These are the activations of a small neural network, seen along a few directions. Each row is one input.
Each table varies a few parts of the input and shows all the possible inputs, shuffled.
A made-up example of a description, with smaller parts first: ring(5) and (point or ring(9) or (values(3) and line(4))).
Shared parts are said once, and a part with two or three values counts as separate values.
In the rows, zero is written as 128.

Other details of the inputs shift rows strongly along two fixed directions, in all tables alike. That doesn't count.

A family of inputs:
x1: [149 145 147 171 149 134 110 131 157 122 154 149]
x2: [131 127 118 111 120 131 140 121 131 112 117 118]
x3: [111 118 158 149 127 126  88 128  92 166 145 149]
x4: [111 116 121 106 120 129 132 130 109 136 111 114]
x5: [120 119 119 106 119 128 140 129 121 127 115 114]
x6: [121 122 118 110 120 122 139 126 122 130 118 116]
x7: [134 141 133 170 155 132 119 144 167 150 145 134]
x8: [119 125 151 154 140 140  99 135 122 152 148 147]
x9: [118 123 114 112 132 135 144 138 130 129 107 110]
x10: [171 167 114 191 172 127 144 137 231 118 156 129]
x11: [135 126 125 109 117 130 137 123 120 101 115 122]
x12: [115 117 122 105 123 136 135 132 115 128 114 119]
x13: [120 121 116 105 120 127 142 128 124 126 115 113]
x14: [138 140  94 125 149 135 170 149 182 116 106  99]
x15: [122 122 160 149 126 126  91 120 104 151 156 155]
x16: [134 135 150 162 140 136  98 123 137 138 154 149]
x17: [118 118 119 108 117 116 139 128 109 136 111 114]
x18: [152 171  55 147 157 128 192 163 219 114 111 107]
x19: [146 139 113 121 136 137 153 135 157  92 115 117]
x20: [134 135 147 163 145 142 105 130 144 135 150 147]
x21: [128 122 123 107 113 119 136 114 113 117 118 119]
x22: [124 119 126 104 111 116 136 119 108 124 121 122]
x23: [113 112 133  98 113 136 125 124  96 123 118 127]
x24: [140 142 144 172 153 143 108 132 161 133 154 146]
x25: [112 115 124 107 115 117 132 125 100 138 113 118]
x26: [116 137  87 113 122 128 150 144 121 131 107 124]
x27: [131 130 158 160 132 130  90 118 117 147 156 153]
x28: [122 119 122 102 114 128 136 124 114 120 117 120]
x29: [133 124 129 108 113 120 133 118 106 108 118 124]
x30: [132 123 128 106 112 125 133 119 107 106 116 123]
x31: [122 126 151 154 133 126  99 128 118 156 151 147]
x32: [140 135 156 160 136 123 102 122 124 131 154 152]
x33: [116 118 153 142 125 120  98 122  98 156 147 146]
x34: [125 120 126 104 110 119 131 112 104 119 119 122]
x35: [128 122 129 105 118 137 132 125 110 101 113 126]
x36: [127 126 151 150 130 126 101 124 118 147 152 148]
x37: [151 147  88 129 143 116 178 138 194 111 117  99]
x38: [123 119 127 105 112 117 134 117 106 124 123 124]
x39: [116 114 130  99 110 128 127 120  99 124 120 125]
x40: [144 139 151 164 141 128 105 126 139 127 154 150]
x41: [118 116 127 101 116 135 132 127 107 121 116 124]
x42: [119 123 116 112 122 122 140 131 122 134 111 112]
Each input here is: values(2) and (point or (line(4) and line(5))).
Q: Changing only the values(2) part turns x9 into x14. The same change can be made to x1. Which row results?
A: x11
Q: Changing only the values(2) part turns x21 into x34. The same change can be made to x20. Which row results?
A: x24
Q: Which other rows does x39 become when the values(2) part takes its other values? List them by row number.
A: x28
Q: Which other rows does x37 become when the values(2) part takes its other values? List them by row number.
A: x33

A family of inputs:
x43: [129 131 117 124 124 127 137 128 129 128 119 122]
x44: [125 130 110 122 123 120 141 135 126 134 125 127]
x45: [134 134 114 121 119 113 139 125 133 122 125 123]
x46: [120 119 164 147 127 140  84 125  95 139 149 157]
x47: [ 86  81 162  73  83 128  90 100  27 148 118 131]
x48: [117 113 131 108 119 133 132 124 122 136 120 114]
x49: [116 132 152 160 138 129  92 130 105 166 154 161]
x50: [137 135 113 120 131 130 144 129 147 108 115 115]
x51: [135 131 120 119 116 112 140 120 128 118 128 127]
x52: [106 119 159 137 126 142  89 134  84 149 141 156]
x53: [139 133 113 120 128 124 149 121 145 105 120 117]
x54: [130 135 110 124 136 134 146 141 144 121 116 120]
x55: [124 132 108 118 132 132 145 139 137 122 113 119]
x56: [124 117 129 115 128 106 143 131 125 130 109 103]
x57: [127 115 140 118 128 111 138 130 120 136 115 107]
x58: [137 130 155 154 139 139 103 129 127 125 152 151]
x59: [121 128 111 118 137 129 147 134 155 133 123 109]
x60: [127 137 141 162 133 121 103 130 125 155 153 151]
x61: [125 126 119 119 123 132 135 128 122 126 114 121]
x62: [129 130 112 120 118 119 141 130 128 129 122 123]
x63: [121 127 114 119 127 131 138 134 122 130 116 124]
x64: [125 130 115 122 126 131 137 128 130 126 115 121]
x65: [134 128 121 114 124 128 140 123 131 105 120 120]
x66: [143 141 148 171 150 135 104 133 151 135 153 146]
x67: [128 134 150 174 151 136 101 132 161 160 161 141]
x68: [130 119 129 108 125 125 139 117 138 118 126 118]
x69: [122 129 112 123 131 130 136 134 126 131 118 126]
x70: [130 127 120 121 124 127 134 122 127 119 118 122]
x71: [126 125 123 117 125 140 134 136 124 115 116 124]
x72: [134 129 127 115 119 120 136 117 121 116 124 125]
x73: [121 121 128 114 119 135 125 129 107 125 115 125]
x74: [129 133 111 122 126 124 139 128 133 127 117 120]
x75: [136 133 114 119 118 115 143 126 134 120 123 122]
x76: [140 151 128 179 158 130 122 142 169 149 153 146]
x77: [128 123 130 110 120 138 129 129 115 110 118 125]
x78: [139 131 118 119 127 126 144 122 138 108 122 118]
x79: [138 136 150 165 131 117 105 123 132 141 161 153]
x80: [130 132 105 122 142 131 158 138 172 127 122 104]
x81: [120 124 123 112 122 140 133 133 120 116 112 125]
x82: [127 131 114 121 128 133 140 133 138 119 113 119]
x83: [140 136 114 120 126 118 147 120 143 109 124 118]
x84: [123 132 109 122 125 118 141 135 126 136 126 128]
x85: [107 116 161 135 123 144  90 134  79 148 140 156]
x86: [ 96  85 157  77  89 130 100 104  43 142 118 127]
x87: [135 138 151 174 142 125  94 125 133 149 159 154]
x88: [137 134 115 118 123 122 142 124 135 116 119 117]
x89: [141 126 127 122 136 126 145 122 160 116 130 118]
x90: [142 141 149 176 150 133 101 129 149 141 156 150]
x91: [157 152 134 177 160 133 125 136 186 119 155 138]
x92: [135 129 122 114 126 134 141 128 135 100 121 122]
Q: Changing only one part turns x64 into x61. The same change can be made to x84. Which row results?
A: x44
Q: What is each input in this table made of?
A: values(2) and (point or (line(4) and (point or line(5))))
Q: Which other rows does x86 become when the values(2) part takes its other values? List them by row number.
A: x47
Q: Which other rows does x83 become when the line(4) part takes its other values? List them by row number.
A: x49, x74, x87
Q: Which other rows does x63 become when the line(5) part takes its other values? List them by row number.
A: x44, x54, x76, x85
Q: Which other rows does x71 become when the line(5) part takes its other values? List them by row number.
A: x43, x61, x62, x73
